Each row below holds a small network's activations on one input, seen along a few directions.
Each table varies a few parts of the input and shows all the possible inputs, shuffled.
Descriptions start from the smaller parts, as in this example, which fits no table here: line(4) and (point or line(9) or (values(2) and ring(8))).
Shared parts are said once, and a part with two or three values counts as separate values.
In the rows, 128 means zero.

Other details of the inputs shift rows strongly along two fixed directions, in all tables alike. That doesn't count.
To show where, the next rows are all for the same input, with only those details redrawn:
[139 161 191 141 149 168 175 133 162  57  72]
[148 143 128 135 144  89 141 133 112 106 101]
[143 155 159 142 153 121 164 129 136  84  84]
[140 132 181 114 118 198 139 149 163  55  83]
[142 179 150 167 179  70 185 117 119  99  86]
[146 167 159 156 162 104 176 123 132  87  82]
[143  89 158  75  84 220  89 167 158  65  99]
[155  84  79  87  97  95  69 156  92 134 131]

A family of inputs:
r1: [115 141 133 138 138 124 148  95 148 129 162]
r2: [118 111 147 100 114 231 103 115 147 118 143]
r3: [143  99  66  81  80  83  68 106  72 133 145]
r4: [112 170 120 174 169  80 146  74 118 161 139]
r5: [107 108  94 114  89  95  92 135 121 188 163]
r6: [122 156 117 172 161  78 151 134 151 154 138]
r7: [100 117 191 116 102 210 149 134 177 109 139]
r8: [140  95  76 123 140 109  85 153  92 182 163]
r9: [121  93  61 102 110 112  93 111  97 170 177]
r10: [121 176 145 202 192  96 175 115 144 143 116]
r11: [108 128 124 142 117 120 116 118 115 177 141]
r12: [107 185 114 173 167  52 162  80 134 158 146]
r13: [147 105 150  93 100 184 106 157 147  76  98]
r14: [131  95 100  79  65 102  82 134  76 143 130]
r15: [121 103  94 110 111 119  96 131  82 195 160]
r16: [128  83 156 106 102 221 108 167 190 102 149]
r17: [127 133 116 160 162 123 164 137 134 141 137]
r18: [104 119 118 127 121 126 145 124 110 164 146]
What do these inputs look like to the network?
Answer: values(3) and (point or ring(5))
The inputs of r4 and r10 match in every part but the values(3) part. If r1 is changed in the same way as r4 into r10, which row does it become?
Answer: r16
Change only the values(3) part in r18. List by row number the other rows that result.
Answer: r9, r17

A family of inputs:
r19: [129 110 147  94  94 201  88 146 171  86 114]
r20: [ 97 143 147 120 109 145 147  86 127 133 143]
r21: [137 160 152 152 159 105 150 110 130 108 111]
r22: [134 115 106 131 137 133 114 128 143 131 154]
r23: [142  84 107  89  95 152  66 146 103 138 133]
r24: [133 164 141 152 163 116 180 102 120 103 106]
r25: [120 134 171 130 116 181 134 140 153 100  93]
r26: [133  75 101  81  71 132  78 154 126 126 143]
r27: [126 155 133 166 174 127 168 113 136 130 127]
r28: [119 165 164 157 149 116 191 119 130 107  92]
r29: [123 135 186 118 118 195 160 144 145  87  96]
r30: [131 161 172 149 145 128 156 128 143 106 102]
r31: [136  93  43 115 119  58  76 141 103 185 175]
r32: [138 106 117 104 118 128 118 131  97 127 128]
r33: [124 105 113 128 116 121 111 148 145 146 148]
r34: [125 124 156 133 129 162 136 150 158 124 134]
r35: [118 120 174 128 124 208 142 157 158 116 119]
r36: [122 132 165 108 114 202 146 136 159  79  96]
r37: [125 127 168 122 107 175 120 141 168  91 105]
r38: [141 181  96 177 188   8 184  84  93 135 129]
r39: [ 97 205 157 183 169  81 188  59 121 147 125]
r40: [138 154 142 145 157  88 169 107 118 108 119]
r41: [ 97 118 118 124 111 146 114 104 131 174 174]
r42: [129 125 156 120 115 164 119 147 126 120 106]
r43: [141  84  55 114 126  71  80 142  73 197 172]
r44: [142  89  94  93  97 154  65 138 112 132 134]
r45: [138  73 100  94 102 152  72 152 131 144 165]
r46: [125 133  88 148 153  82 133 129 111 171 141]
r47: [131 126 122 110 116 129 126 129 142 102 122]
r48: [130 131 123 121 122 139 111 133 127 125 109]
r49: [123 103  91 131 121  98 110 148 110 176 149]
r50: [139 158 127 153 156  99 139 104 131 110 119]
r51: [142 133  92 133 134  29 136 126  81 160 141]
The inputs of r44 and r24 match in every part but one. If r21 is changed in the same way as r44 into r24, which row does it become?
Answer: r40
What do these inputs look like to the network?
Answer: values(3) and (point or (values(2) and ring(5)))
Start at r48 and move only the ring(5) part, one step at a time. The first step leads to r44. Which rows follow, in order?
Answer: r23, r42, r25
Change only the values(2) part in r26. List by row number the other rows that result.
Answer: r28

A family of inputs:
r52: [127 193 150 174 188  83 213  71  92 112 100]
r53: [101 165 181 141 134 165 158  99 151 130 130]
r54: [ 90 167 214 160 136 237 176 112 203  89  97]
r55: [134 110 116 110 114 171  93 130 123 111 114]
r56: [153  76  63  93  85  62  53 152 116 143 159]
r57: [111 131 208 103  89 218 162 131 160  59  87]
r58: [150 133  71 119 139  47  98 103  54 167 145]
r59: [124  94 160  78  61 222  84 163 166  81  94]
r60: [152 104  80 139 134  26 115 176  73 181 133]
r61: [ 99 160 121 162 153  65 177  80  92 179 152]
r62: [146  27  52  32  36 146  16 190 123 140 163]
r63: [151  94 106 106 118 153  79 132 144  99 144]
r64: [132 167 128 137 136  43 145 110  91 138 113]
r65: [145 156 104 155 178  85 163 111 119 122 123]
r66: [121 117 118 157 151 112 135 153 119 186 151]
r67: [113 113  97 120 124 137 115 133 148 160 167]
r68: [147 101 170 115 133 235 121 174 156  88  98]
r69: [108 195 165 203 195  97 201  84 175 121 136]
The inputs of r64 and r53 match in every part but one. If r60 is changed in the same way as r64 into r53, which row does it become?
Answer: r66
What do these inputs look like to the network?
Answer: values(3) and (point or line(5))
Start at r52 and move only the line(5) part, one step at a time. The first step leads to r58. Which rows follow, in order?
Answer: r55, r65, r63
